Each row below is a small network's average activation on inputs in which a field has the value named, seen along a few directions.
Values that are neighbours, or in one group, have similar rows; names and order tell nothing.
In the rows, 500 means zero.
Random noise pushes rows far along 5 fixed directions. That doesn't count. These rows show it; they differ only by the noise:
[403,436,453,433,681,882,587,594,492,494,513,501,580,676,624,368]
[567,288,592,322,568,325,451,483,517,603,489,515,492,438,427,372]
[499,300,620,277,743,431,506,680,487,579,553,448,515,483,448,329]
[334,403,515,293,668,663,545,512,503,507,609,519,540,654,612,303]
[488,498,548,583,645,586,568,627,561,390,545,511,479,597,596,530]
[476,412,528,416,548,451,503,572,510,640,536,542,672,478,613,522]
[346,476,471,381,380,417,477,295,548,611,608,648,670,562,732,512]


Values of PEP:
memu: [635,376,277,462,461,563,549,509,365,662,355,458,629,337,497,460]
tege: [625,654,551,637,515,524,456,504,516,365,485,470,216,527,302,537]
volaz: [390,588,559,539,766,523,577,833,464,312,636,438,541,627,588,490]
ronu: [258,540,457,340,543,680,489,428,485,425,625,377,316,556,454,307]
fero: [390,562,562,542,561,346,495,738,417,435,541,406,502,502,483,543]
mitut: [573,597,374,747,536,961,605,623,497,291,430,310,305,447,409,539]
git: [607,513,518,530,480,530,467,557,498,481,555,447,404,402,388,563]
bip: [433,711,501,532,487,705,573,505,407,532,410,486,567,589,437,469]
figi: [371,509,577,393,705,517,547,782,427,558,507,390,665,540,503,450]
zut: [525,614,447,552,468,617,514,521,507,559,468,555,649,537,540,625]
Each value of PEP is a pair of two hidden parts, and every pair occurs once (2 first parts, 5 second parts).
Changing only the second part turns bip into tege. zut has the same second part as bip; what does that change turn zut into? -> git
Changing only the second part turns volaz into mitut. figi has the same second part as volaz; what does that change turn figi into? -> ronu

Values of VENA:
sud: [634,352,560,504,388,233,456,589,442,715,347,526,732,356,460,595]
mepig: [345,426,604,316,689,163,491,698,452,595,605,407,530,382,495,434]
lil: [406,538,518,433,536,338,520,560,552,420,757,496,478,520,655,586]
rusat: [342,560,589,332,550,376,448,397,479,391,605,484,363,628,450,302]
fonif: [502,507,505,435,441,630,487,370,505,463,505,414,250,481,308,399]
rusa: [431,429,528,487,542,611,527,443,586,472,497,581,591,626,576,475]
mab: [660,436,489,460,436,642,396,378,458,682,338,581,493,490,368,438]
dakig: [505,555,499,466,529,603,542,487,463,428,438,382,400,483,342,383]
sika: [599,476,507,491,769,503,626,757,475,428,551,471,466,437,482,461]
kepo: [662,338,376,618,571,954,484,528,483,390,312,424,374,580,401,344]
Each value of VENA is a pair of two hidden parts, and every pair occurs once (2 first parts, 5 second parts).
Changing only the second part turns rusat into sika. mab has the same second part as rusat; what does that change turn mab into? -> lil
Changing only the second part turns mepig into sud. kepo has the same second part as mepig; what does that change turn kepo into? -> rusa
